Here are a small network's activations along a few directions, averaged over the inputs that share one value of a field.
Related values have similar rows: they may be neighbours, one step apart, or belong to one group.
(in the rows, 500 means zero)
Random noise pushes rows far along 2 fixed directions. That doesn't count. These rows show it; they differ only by the noise:
[541 539 386 462 419 335 389 492 673 617 614 551 544 375 522 290 479 516]
[554 542 365 465 405 317 377 490 706 637 632 549 554 346 531 243 468 512]
[462 594 301 446 467 290 344 408 723 649 550 508 528 429 539 294 523 459]
[352 512 626 423 614 558 534 490 259 370 352 570 403 763 421 904 632 548]


LEZEM, 9 values:
vila: [645 428 773 609 564 864 732 663 300 375 449 508 486 493 465 682 447 480]
duki: [559 349 573 554 542 544 529 539 371 478 512 437 607 480 498 559 439 538]
foz: [436 505 465 477 400 311 468 488 601 522 556 571 473 442 457 358 478 530]
ged: [342 529 368 472 540 337 401 363 545 546 425 458 434 623 538 495 563 416]
sepo: [528 623 529 563 495 676 651 506 527 475 490 472 454 473 477 504 538 471]
pegan: [596 452 465 533 521 542 485 548 475 504 481 397 594 446 581 411 442 496]
kiv: [673 277 611 594 490 675 529 528 414 482 590 346 606 436 499 559 431 503]
bub: [489 511 564 446 470 498 528 590 362 420 482 578 483 533 475 570 475 599]
mib: [461 616 415 485 452 477 493 449 704 521 528 573 409 444 533 340 484 451]
LEZEM is arranged as 3 separate groups.
List the group mates of sepo, in the order listed. -> vila
List the group mates of ged, in the order listed. -> foz, bub, mib

RUP, 9 values:
veze: [335 297 697 488 520 529 579 446 246 288 369 503 406 761 358 860 585 587]
nofu: [164 641 367 347 638 322 432 314 414 422 333 505 349 718 392 755 707 621]
rim: [300 712 477 534 679 753 580 317 519 419 247 362 382 677 534 654 587 279]
zupom: [345 403 499 592 806 574 412 389 324 572 239 226 657 677 601 696 468 295]
kebib: [441 726 454 410 576 703 604 445 577 374 365 541 238 687 474 773 660 407]
sar: [400 683 322 381 445 232 344 553 575 598 523 627 511 526 621 364 438 530]
mabu: [537 519 359 435 314 149 366 552 734 662 712 692 526 317 522 166 390 546]
pafit: [840 433 767 644 313 843 741 701 533 433 720 566 528 205 434 329 394 561]
ver: [587 268 529 556 643 500 448 451 247 544 409 333 664 638 500 697 640 490]
RUP is arranged as 3 separate groups.
List the group mates of nofu, in the order listed. -> veze, sar, mabu
List the group mates of ver, in the order listed. -> zupom
